[[485 621 749 625 507  93 330 460 852 625 562 480 607 651 600 481]
 [653 666 808 664 344 138 291 594 791 703 405 353 710 757 684 525]]
Rows and columns are numbered from 0.
The entry in the top-left corner is 485
The entry at row 0, column 1?
A: 621
The entry just left of 525 is 684
The entry in the bottom-right corner: 525
The entry just right of 664?
A: 344
The entry just left of 703?
A: 791
The entry directly below the smallest entry?
A: 138
The entry just left of the largest entry is 460
The entry just left of 344?
A: 664
The entry just right of 651?
A: 600
The top-right entry?
A: 481

[[  7  -5 -21   9 -19   9 -12 -11   2  29  -2 -12]
 [  9  -4 -21   7 -19   9 -14 -14   1  29  -5  -9]
 [ -5   7 -34  -3 -23  11  -7 -27 -12  30 -14 -17]]
Rows and columns are numbered from 0.
The entry just left of the smallest entry is 7
The entry in row 0 and column 1 -> -5
The entry just left of -4 is 9
The entry in the top-left corner is 7
The top entry of the column that holds the largest entry -> 29
Report the entry in row 0 and column 2.
Answer: -21
Report the entry just right of 30.
Answer: -14
The entry directly above the smallest entry: -21
Report the entry just left of -9.
Answer: -5
The bottom entry of the column that holds the largest entry: 30
Report the entry at row 2, column 0.
Answer: -5
The entry at row 2, column 2 -> -34
The entry just left of 2 -> -11
Report the bottom-right entry.
Answer: -17
The top-right entry -> -12
The entry at row 1, column 1: -4

a =
array([[ -7.90,  18.28,   9.26,  -6.81,  18.79, -18.05,   3.19, -17.57,
         -8.94],
       [  2.40,  10.53,  18.97,   2.84,   9.07,  -1.61,  10.38,  -1.27,
          2.39],
       [ -4.94,  17.91,   7.80,  -4.06,  18.66, -12.91,   3.77, -12.62,
         -5.83],
       [ -5.72,  17.77,   8.07,  -4.80,  18.52, -14.27,   3.70, -13.93,
         -6.64],
       [ -4.74,  18.89,   8.10,  -3.79,  19.42, -12.53,   3.44, -12.25,
         -5.65],
       [  1.21,   9.76,  18.79,   1.65,   8.52,  -3.66,  10.42,  -3.27,
          1.16],
       [ -7.88,  19.25,   9.72,  -6.71,  19.51, -18.00,   2.86, -17.51,
         -8.94]])
The 1st entry in reading order: -7.90
The entry just right of the largest entry: -18.00
Report the entry just right of -6.81.
Answer: 18.79
The entry just right of -7.90 is 18.28
The entry just left of 18.66 -> -4.06
The median entry: 1.65
The entry just left of 3.19 is -18.05
The 3rd largest entry is 19.25
Report the entry just left of -3.66.
Answer: 8.52
Report the entry just left of 9.07.
Answer: 2.84
Report the entry just right of 19.25.
Answer: 9.72
The entry just right of -17.57: -8.94
Report the entry just right of the smallest entry.
Answer: 3.19
The centre entry: 18.52

m =
[[-28.4 -26.8  46.2 -10.1]
 [-14.8 -20.5 -14.4 -24.0]
 [  6.0   8.4  34.3   4.1]
 [ 12.6  11.3 -57.5  15.2]
 [-53.7 -38.0 -24.4  63.7]]
Find the entry directly below -10.1.
A: -24.0
Find the largest entry in the last column.
A: 63.7
Find the second entry on the main diagonal.
A: -20.5
Find the 3rd largest entry.
A: 34.3
Find the bottom-left entry.
A: -53.7
The entry just right of the smallest entry: 15.2
The entry just left of -24.4: -38.0
Find the first entry, reading row by row.
A: -28.4
Find the entry directly above -14.4.
A: 46.2
Find the entry just left of the largest entry.
A: -24.4
The entry just right of 11.3 is -57.5
The entry in the top-right corner -> -10.1
The entry directly below 46.2: -14.4
The entry directly below -14.8: 6.0

data =
[[  7.4   0.4 -37.3   8.7 -62.3 -11.6 -61.0 -41.2   1.3   1.0]
 [  2.6  13.1   5.8  -1.2  13.5   2.5  12.9   6.8  10.4   4.1]
 [ -8.5  -1.3 -36.0  -4.7 -58.8  -4.5 -57.5 -38.0   0.9  11.1]
 [-15.0   6.7 -28.6 -12.8 -46.3   1.4 -45.1 -29.3   7.4  17.3]
 [  1.5  -6.1 -29.5   4.8 -47.2  -8.2 -46.5 -31.9  -3.6   2.3]]
Indices start at 0.
Report the entry in row 0 and column 1.
Answer: 0.4
The entry just right of the smallest entry -> -11.6
Report the top-right entry.
Answer: 1.0
Report the entry in the bottom-left corner.
Answer: 1.5
The entry just left of the smallest entry is 8.7
Report the entry directly above -3.6.
Answer: 7.4
Report the entry in row 1 and column 0.
Answer: 2.6
The entry directly above the largest entry: 11.1
Report the entry at row 2, column 1.
Answer: -1.3
The entry just left of -3.6 -> -31.9
Report the entry in row 0 and column 2.
Answer: -37.3
The entry at row 0, column 0 -> 7.4
The entry directly above -46.5: -45.1
Report the entry at row 2, column 0.
Answer: -8.5
The entry just left of 6.7 -> -15.0
Report the entry just right of -46.3.
Answer: 1.4
The entry just right of 1.5 -> -6.1
The entry directly below 11.1: 17.3
Report the bottom-right entry.
Answer: 2.3
Report the entry at row 1, column 2.
Answer: 5.8
The entry directly above 6.8 -> -41.2
The entry just right of -6.1: -29.5
Report the entry just right of 8.7.
Answer: -62.3
The entry directly above -4.7: -1.2
Report the entry just left of 1.0.
Answer: 1.3
The entry directly below 1.4 -> -8.2
Report the entry directly above -58.8.
Answer: 13.5
Report the entry just right of -12.8.
Answer: -46.3
Report the entry just left of 5.8.
Answer: 13.1

Read these off the matrix that follows.
1) Read off the entry just right of -300.
2) Read off the entry just right of 487.
3) Read off the entry just right of 443.
4) Read off the 1st entry in reading order.
5) Read off the entry just right of -614.
[[-614, 557, -233, -306, -444], [-462, -580, -414, -404, -426], [-606, 487, -286, -339, -461], [-585, 443, -296, -344, -456], [-549, 219, -359, -381, -461], [-571, -300, -348, -370, -447], [-580, 398, -313, -355, -460], [-507, -432, -342, -362, -418], [-500, -489, -364, -375, -422], [-581, -257, -343, -367, -450], [-463, -581, -416, -406, -427]]
1) -348
2) -286
3) -296
4) -614
5) 557

X = (0.039, 0.011, -0.036, -0.136, -0.039, -0.096, -0.128, -0.042, -0.044, -0.063, 0.173)
Report the second entry from the left.
Answer: 0.011
Report the third entry from the end.
Answer: -0.044
Report the entry just left of the smallest entry.
Answer: -0.036
Report the first entry.
Answer: 0.039
Report the entry just right of -0.039.
Answer: -0.096
The second entry from the right is -0.063
The second smallest entry is -0.128
The fifth entry is -0.039
The smallest entry: -0.136
Report the first entry from the right.
Answer: 0.173

array([[  9.0, -22.2,  14.5,   2.3,  14.8,  10.1, -20.7, -24.1,  18.2,
        -12.1,   3.6,  -8.9,   8.0,  15.6, -14.1],
       [  9.0, -22.2, -21.9,  12.5,   9.1,   3.6, -37.6, -24.1, -18.5,
        -12.1,  -5.2, -64.4,   3.6, -47.5,  17.6],
       [ 39.0, -22.2,  35.0,   2.3,  40.4,  18.3, -20.7, -24.1,  39.9,
        -12.1,   3.6,   3.2,   8.0,  62.8, -20.3],
       [  9.0, -22.2,  18.5,   2.3,  14.8,  10.1, -20.7, -24.1,  18.2,
        -12.1,   3.6,   3.2,   8.0,  37.1, -14.1],
       [  9.0, -22.2,  -7.4,  15.1,  14.8,  10.0, -39.1, -24.1,  -5.7,
        -12.1,   0.5, -52.5,   8.0, -24.8,   5.5],
       [-19.5,   1.3, -12.4,   2.3, -22.5,   3.3,  -8.8, -10.3, -18.8,
         -8.4,   3.6,   3.2,   8.0, -28.4,   5.1]])
The first entry in reading order: 9.0
The entry just right of the smallest entry: 3.6
Read off the entry just right of 40.4.
18.3
The second entry in reading order is -22.2
The minimum -> -64.4
The second smallest entry -> -52.5
The fifth entry in reading order: 14.8
